Each row below holds a small network's activations on one input, seen along a few directions.
Each table varies a few parts of the input and shows all the possible inputs, shuffled.
Descriptions start from the smaller parts, as in this example, which fits no table here: one of 5 places around a ring, together with either a single point or (one of 2 separate values, together with one of 4 places along a line) or one of 9 places along a line.
Shared parts are said once, and a part with two or three values counts as separate values.

Other details of the inputs shift rows strongly along two fixed directions, in all tables alike. That doesn't count.

A family of inputs:
x1: 1.414 4.879 -2.790 -2.098 -0.227 -3.226 -0.296 -3.349 -2.133 -2.228
 2.278
x2: -2.328 2.713 3.637 4.087 2.202 3.559 0.336 1.604 0.794 1.191 -1.453
x3: 1.107 -0.272 -1.349 -4.571 -2.649 -1.914 -1.216 -0.161 -2.025 -0.936
 0.951
x4: 1.705 -1.081 -2.008 -1.054 1.538 -2.208 0.723 1.419 4.020 -1.785 2.249
x5: -1.803 1.630 -1.343 2.256 3.333 -0.746 0.818 -2.796 0.746 0.354 -0.391
x6: 0.576 0.312 -0.493 -4.331 -2.500 -1.592 -1.289 -1.409 -3.933 -0.774
 0.803
x7: 1.552 7.066 -3.329 -4.146 -2.754 -3.453 -1.149 -2.693 -3.590 -2.785
 2.979
x8: -1.126 2.621 2.017 -0.578 -1.476 1.850 -1.407 -2.008 -7.246 0.832 1.027
x9: 1.136 2.839 -3.374 -4.045 -1.762 -4.905 -1.081 -5.498 -5.285 -1.283
 0.366
x10: 1.965 -3.072 -1.873 -3.800 -1.646 -1.976 0.951 4.578 5.148 -2.644 1.604
x11: 1.165 -7.968 -3.627 -1.066 2.951 -2.584 2.354 3.662 8.967 -1.448 1.532
x12: 0.093 -0.809 0.909 2.543 2.693 1.585 0.830 1.192 0.648 -0.658 2.808
x13: 0.317 -4.347 0.442 6.198 -0.703 4.803 1.311 0.874 4.247 3.051 -4.383
x14: 3.728 -3.169 -3.901 -1.723 -5.970 0.233 0.986 -1.484 -1.708 0.107 0.258
x15: -2.565 1.431 4.465 4.460 2.899 2.823 -0.907 -1.391 -1.709 3.099 -2.733
x16: -2.844 2.851 4.625 4.153 1.356 4.671 -0.287 1.226 -1.952 1.866 -2.296
x17: -0.024 5.591 -0.788 -3.506 -3.291 -1.895 -0.981 -1.625 -3.600 -1.069
 -0.632
x18: 2.495 1.271 -4.075 -0.622 -5.195 -0.655 0.257 -4.150 -1.159 0.703 -2.819
x19: -1.549 1.409 2.355 4.587 3.318 2.737 0.272 2.962 4.007 0.754 -0.164
x20: -3.372 1.283 5.542 4.192 1.662 4.919 -0.975 -1.078 -5.436 2.683 -1.155
x21: -1.705 -2.721 2.168 4.300 4.134 1.120 0.315 0.014 1.996 2.043 -2.616
x22: 0.409 2.076 -3.475 -2.343 0.779 -2.681 0.640 -3.956 -3.530 -1.010 2.682
x23: -2.269 2.533 2.958 1.975 0.948 2.227 -1.328 -0.993 -2.588 2.183 -1.949
x24: -0.432 3.563 0.900 2.646 2.476 1.661 -0.010 -1.974 -2.955 -0.394 1.966
x25: -0.342 3.380 -0.582 -3.573 -2.348 -2.543 -1.708 -3.349 -4.070 -0.442
 -0.798
x26: 1.802 -3.301 -1.745 -1.415 0.278 -1.241 0.736 5.289 7.361 -2.261 2.283
x27: 2.306 -6.013 -1.490 -3.659 -1.505 -1.660 1.625 6.734 6.891 -2.772 2.485
x28: -1.731 -2.671 2.317 4.484 3.899 1.924 0.238 -0.303 0.522 1.803 -2.062
x29: -0.116 -4.529 1.724 0.882 1.505 0.267 -0.068 2.444 4.099 0.978 -1.501
x30: 1.418 -7.443 -0.080 -2.769 -1.310 -0.804 1.460 7.969 8.115 -1.342 0.431
x31: 0.853 2.766 -1.492 -6.037 -3.535 -3.056 -1.817 -3.277 -6.171 -1.007
 1.187
x32: 0.535 -2.500 -2.578 -1.241 1.415 -1.280 1.596 -0.776 -0.899 -1.139 3.622
x33: -0.527 -2.666 1.255 1.787 1.770 0.770 0.246 -0.966 -2.661 0.874 0.366
x34: -2.579 0.047 5.386 5.125 2.638 4.393 -0.529 -0.630 -3.329 3.027 -1.311
x35: -1.064 2.106 2.044 0.209 -0.382 1.193 -0.160 1.575 -0.385 0.668 -1.474
x36: 1.267 0.151 -1.745 -4.039 -1.884 -4.202 -1.048 -1.610 0.351 -0.783
 -0.610
x37: 1.109 2.753 -2.202 -3.867 -2.462 -3.001 -0.002 0.459 1.139 -2.408 0.634
x38: 0.141 -1.545 -1.022 -2.616 -1.184 -2.598 -0.834 1.532 4.226 -0.376
 -1.786
x39: -0.877 1.050 1.496 7.111 -0.636 5.589 0.525 -2.925 -1.446 4.117 -4.731
x40: 0.160 -2.213 1.121 2.102 1.621 1.899 0.872 4.868 4.531 -0.788 2.353
Each input here is: one of 4 places along a line, together with either a single point or one of 9 places around a ring.
The inputs of x29 and x34 match in every part but the place on the line of 4. If x26 is changed in the same way as x29 into x34, which row does it become?
Answer: x40
Which other rows does x4 become when the place on the ring of 9 takes its other values? List them by row number.
Answer: x2, x15, x19, x21, x22, x23, x31, x35
Which other rows agree with x17 in the place on the line of 4? List them by row number.
Answer: x1, x5, x7, x9, x18, x25, x36, x37, x38
Which other rows does x18 become when the place on the line of 4 takes its other values? List them by row number.
Answer: x13, x14, x39

A family of inputs:
x41: 1.499 -4.728 -1.795 -2.155 -1.740 -0.941 1.249 3.547 6.032 -0.712 -0.700
x42: -0.102 0.931 0.360 2.598 0.456 1.279 0.588 -1.818 -2.242 1.265 -0.661
x43: 0.360 -4.708 -0.697 1.461 1.461 -0.029 0.207 1.192 4.573 0.644 -0.406
x44: 0.235 2.469 -2.867 -3.661 -0.101 -3.110 0.457 -1.747 -3.219 -2.310 3.075
x45: 3.882 -1.531 -4.378 -7.435 -4.611 -5.356 -0.591 -0.692 -1.228 -2.768
 1.430
x46: -1.218 4.191 3.237 3.135 0.685 2.476 -0.903 -3.996 -7.042 2.029 -1.038
x47: 0.730 -2.335 -0.565 -0.074 -0.441 0.608 0.512 1.000 1.055 -0.491 1.204
x48: -0.426 -1.795 -0.719 -1.796 1.708 -0.958 1.280 3.128 3.103 -1.828 2.163
x49: -0.265 2.225 -0.948 -0.607 -1.627 -0.421 -0.699 -3.031 -2.731 1.217
 -1.284
x50: -2.318 -1.448 2.511 1.228 3.615 1.261 0.523 3.884 3.087 0.056 0.745
x51: 2.731 -2.255 -2.985 -5.804 -3.572 -3.191 -0.808 0.628 -0.912 -2.268
 3.397
x52: -1.988 3.844 3.521 3.736 0.459 4.045 -1.128 -1.510 -5.549 2.314 -1.528
x53: -0.749 5.066 -0.040 -3.110 0.148 -2.142 -0.820 -3.333 -7.172 -1.587
 2.687
x54: 1.221 2.534 -2.607 -2.006 -2.485 -1.635 -0.508 -4.562 -6.319 -1.205
 2.330
x55: 2.039 -8.885 -1.186 -1.565 0.388 -2.564 0.531 4.721 8.909 -1.260 0.105
x56: -0.117 3.045 -0.625 -1.315 -2.984 0.384 -0.251 -2.054 -4.278 -0.010
 -0.117
x57: -3.013 1.493 5.291 6.162 4.972 4.249 -0.342 3.674 3.482 1.440 -0.650
x58: 3.029 -6.415 -1.878 -4.081 -1.796 -2.554 0.805 4.687 5.932 -1.117 1.096
x59: -3.019 -1.090 4.388 5.196 1.682 4.402 -0.148 2.559 2.770 2.821 -3.673
x60: -0.483 -2.108 1.394 3.175 1.061 2.843 0.934 2.362 2.883 1.149 -1.932
x61: -2.067 -2.018 0.849 1.874 4.473 0.256 0.901 1.996 4.479 0.402 -0.134
x62: 2.910 1.581 -4.401 -5.983 -1.545 -5.228 -0.696 -0.646 0.698 -3.170 3.656
x63: -2.841 -0.068 4.291 4.775 1.654 4.588 -0.269 1.560 1.086 2.746 -3.181
x64: -2.462 2.880 4.703 5.665 4.687 2.862 -0.630 0.875 1.278 0.926 -0.963
x65: -0.262 -4.353 1.072 3.671 2.552 1.498 0.925 1.817 5.347 2.098 -2.113
x66: 0.235 1.157 0.315 -1.253 -1.665 -0.431 -0.764 -2.035 -2.417 0.127 -1.408
x67: -1.806 1.668 3.120 4.621 3.620 2.878 0.505 2.701 3.423 0.270 0.380
x68: 1.929 -2.749 -3.449 -2.950 -2.567 -2.803 0.801 0.533 2.976 -1.102 -0.454
x69: -0.069 -2.114 0.486 -0.293 -0.975 -0.806 -0.161 1.086 2.565 0.408 -2.240
x70: -0.962 0.128 0.528 2.056 0.514 1.469 -0.186 -1.487 0.472 1.850 -2.646
x71: 3.104 -2.656 -5.407 -6.124 -4.704 -5.080 0.675 0.173 2.292 -2.358 0.674
x72: -0.884 5.875 0.237 2.087 -0.943 1.734 -0.706 -5.455 -8.563 0.916 -0.789
x73: -0.069 3.017 -0.422 0.639 -0.547 0.701 -0.910 -3.874 -4.848 1.202 -0.984
x74: 1.224 1.927 -0.810 -1.690 -2.104 0.254 0.363 -2.054 -4.471 -0.303 1.534
x75: -0.010 7.225 -0.526 -0.179 0.273 -0.535 -0.737 -3.828 -5.452 -1.387
 2.425
Describe the family of inputs behind these rows.
Answer: one of 5 places around a ring, together with either one of 2 separate values or one of 5 places along a line
The inputs of x49 and x71 match in every part but the place on the ring of 5. If x43 is changed in the same way as x49 into x71, which row does it become?
Answer: x54
Which other rows agree with x45 in the place on the ring of 5? List them by row number.
Answer: x46, x53, x55, x64, x66, x69
Which other rows does x66 become when the place on the ring of 5 takes its other values? List them by row number.
Answer: x41, x63, x68, x70

A family of inputs:
x76: -2.297 0.550 1.346 2.955 2.862 0.902 -0.396 0.051 2.976 1.376 -3.014
x77: 1.336 -0.350 -2.557 -6.956 -3.987 -2.710 0.236 1.631 -1.781 -1.736 1.839
x78: -0.517 8.920 0.558 -0.769 -0.437 0.286 -0.920 -1.259 -4.288 -1.868 2.664
x79: -0.762 0.117 2.804 3.985 -1.036 3.263 -0.490 1.249 2.892 2.490 -3.724
x80: -0.778 6.469 0.656 -1.377 0.551 -2.321 -2.188 -5.105 -6.176 -0.070
 -0.378
x81: 2.419 -6.693 -4.485 -1.723 -0.361 -3.589 1.890 2.469 7.543 -1.181 -0.769
x82: 0.807 0.034 -0.855 -1.949 -2.317 0.123 0.147 -0.829 -5.001 -0.559 1.466
x83: -0.742 2.167 1.147 -0.417 1.902 -1.222 -1.255 -4.246 -6.436 -0.073 2.151
x84: 2.910 -1.850 -1.515 -4.472 -4.650 -1.320 -0.481 1.557 -0.228 -1.268
 0.546
x85: -0.342 -5.000 0.364 -1.378 0.570 -1.364 0.122 5.505 9.504 -0.758 -2.115
x86: -0.638 -1.405 -1.799 -0.706 0.363 -1.314 1.166 1.234 4.717 0.239 -2.123
x87: -0.785 -0.256 0.653 1.234 3.731 -1.686 -0.612 -1.694 0.595 0.662 -0.486
x88: -1.975 2.310 3.813 3.911 3.315 3.705 0.227 4.484 2.686 -0.377 1.582
x89: 3.226 -0.766 -2.330 -3.919 -4.600 -0.908 -0.671 -1.425 -4.680 -0.555
 2.333
x90: -0.944 -0.588 0.966 4.237 4.753 1.752 1.492 2.278 3.545 -1.008 3.177
x91: 0.877 2.701 -0.677 0.269 -1.929 0.942 -0.272 -5.964 -8.249 0.466 1.305
x92: -2.747 6.550 2.539 6.321 4.637 3.175 0.122 -0.227 0.747 0.714 -0.288
x93: -1.914 -1.009 4.970 1.425 2.793 1.141 -1.305 3.001 1.439 1.076 -1.003
x94: -0.265 -2.773 0.566 0.498 -1.117 0.282 0.634 3.796 5.915 0.088 -2.866
x95: -0.065 1.416 -2.296 -2.687 -1.141 -1.103 0.865 -3.798 -6.205 -0.504
 2.448
x96: -1.792 -0.680 3.270 3.227 0.051 3.468 0.223 2.663 0.301 1.529 -2.232
x97: 3.695 -3.402 -2.641 -5.435 -5.875 -2.416 -0.518 2.440 1.787 -1.202 1.125
x98: -0.498 0.608 -0.286 4.090 4.913 0.660 1.548 1.659 5.233 -0.752 1.584
x99: 0.829 2.529 -2.852 -2.094 -2.821 -2.277 -0.215 -2.596 -1.971 -0.666
 -0.965
x100: 2.250 0.399 -2.487 -1.423 -3.397 -0.764 -0.354 -4.450 -5.543 0.021 2.063
x101: 1.507 -8.726 0.154 -3.428 1.795 -3.462 0.140 6.089 7.555 -1.516 1.665
x102: 1.937 -1.744 -4.823 -4.881 -0.715 -4.770 0.039 -1.720 0.926 -2.056 1.589
x103: 2.783 -5.427 -4.908 -6.636 -1.484 -5.169 0.512 0.474 2.205 -3.146 3.456
x104: 0.524 1.660 -2.352 -5.825 -3.845 -2.951 0.208 0.040 -0.743 -1.467 0.280
x105: -2.671 -0.423 2.800 6.954 2.953 4.448 0.917 -1.581 -2.235 2.410 -1.671
x106: 0.495 -2.554 0.598 0.781 3.001 0.686 1.409 5.574 5.471 -2.120 3.870
x107: 1.180 2.282 0.528 -0.492 -2.343 2.060 -0.673 -3.289 -7.886 0.474 0.998
x108: -1.553 -0.718 2.315 -0.302 0.531 1.259 -0.882 2.505 0.432 0.173 -0.482
x109: -3.524 0.677 4.114 4.593 3.013 5.310 0.903 0.186 -3.386 2.748 -0.943
x110: 0.773 4.887 -1.033 0.231 -2.370 0.090 -0.989 -4.761 -4.963 0.593 -1.779
x111: -0.107 -0.526 0.397 5.239 1.139 2.396 0.295 -2.273 0.804 2.560 -2.524
x112: -1.010 -0.948 2.607 -0.766 1.339 -1.645 -1.103 2.535 4.128 -0.151 -1.572
x113: 1.055 -2.590 -1.674 -4.799 -1.198 -2.137 -0.427 1.008 -1.320 -1.724
 2.834
x114: -2.182 -0.364 0.099 3.370 3.135 1.388 1.618 -1.097 1.205 1.924 -1.950
x115: -0.953 1.148 1.356 6.008 2.196 3.485 0.334 -3.391 -1.322 2.823 -2.945
x116: -1.034 0.713 1.412 5.383 0.268 2.688 -0.428 -1.014 2.168 2.733 -4.002
x117: 1.490 2.656 -0.461 -2.276 -4.188 -0.380 -0.865 -1.709 -2.366 -0.339
 -1.144
The inputs of x80 and x112 match in every part but one. If x110 is changed in the same way as x80 into x112, which row does it become?
Answer: x117
The inputs of x115 and x107 match in every part but one. If x98 is changed in the same way as x115 into x107, which row does it become?
Answer: x106
Describe the family of inputs behind these rows.
Answer: one of 6 places around a ring, together with either a single point or one of 6 places along a line
Start at x87 and move only the place on the line of 6, one step at a time. The first step leads to x102. Which rows follow, in order?
Answer: x114, x81, x115, x111
Which other rows does x103 become when the place on the ring of 6 takes its other values? List them by row number.
Answer: x76, x85, x102, x108, x113
Which other rows agree with x96 in the place on the ring of 6? List them by row number.
Answer: x77, x84, x88, x93, x97, x108

A family of inputs:
x118: -1.707 0.980 3.031 4.801 3.059 3.165 -0.659 -0.161 -0.104 1.499 0.312
x119: 1.565 3.779 -1.346 -2.942 -2.517 -3.687 -1.436 0.058 2.047 -2.026 -1.059
x120: -0.183 1.222 -0.316 -1.294 -1.727 -0.402 -0.931 -3.798 -3.966 0.613
 -1.012
x121: -0.953 4.662 -1.000 -1.197 1.650 -1.103 0.694 -2.099 -3.710 -1.527 2.331
x122: 0.289 -7.017 0.467 0.498 2.001 -1.228 0.330 2.531 5.670 1.372 -2.699
x123: -1.909 2.633 0.713 2.167 -1.401 1.837 -0.186 -3.720 -4.599 1.475 -2.438
x124: -1.209 -2.441 1.839 2.780 1.639 1.272 -0.203 -0.313 1.088 2.624 -2.814
x125: 2.864 -1.520 -2.240 -4.567 -2.541 -2.603 -0.676 0.703 -0.309 -2.216
 2.925
x126: -3.263 1.971 2.810 4.251 4.479 2.960 0.354 1.093 1.276 1.232 -0.594
x127: 0.100 -4.491 -0.439 2.620 4.297 -0.775 2.034 3.181 6.983 -1.190 0.989
x128: 1.895 1.812 -2.186 0.723 -3.652 1.715 0.376 -3.610 -3.585 1.493 -0.794
x129: -1.650 5.104 1.196 -0.206 0.453 0.790 -0.856 -1.742 -4.366 0.601 1.752
x130: 2.071 -0.465 -3.348 -3.194 -0.546 -3.367 -0.180 -0.393 -0.197 -2.533
 3.485
x131: -0.283 -4.698 2.258 -0.091 0.357 1.310 1.349 6.452 6.099 0.063 -1.006
x132: 2.711 -1.677 -4.576 -3.835 -4.537 -2.337 0.599 -0.929 -0.132 -0.784
 -0.405
x133: -3.238 3.098 4.273 3.609 2.320 4.307 -0.816 0.492 -2.074 1.412 -1.090
x134: 2.900 -2.952 -1.135 -4.122 -3.333 -1.853 0.206 2.254 -0.122 -2.108 2.116
Describe the family of inputs behind these rows.
Answer: either a single point or one of 6 places along a line or (one of 2 separate values, together with one of 5 places along a line)
Start at x121 and move only the place on the line of 5, one step at a time. The first step leads to x126. Which rows follow, in order?
Answer: x129, x133, x131
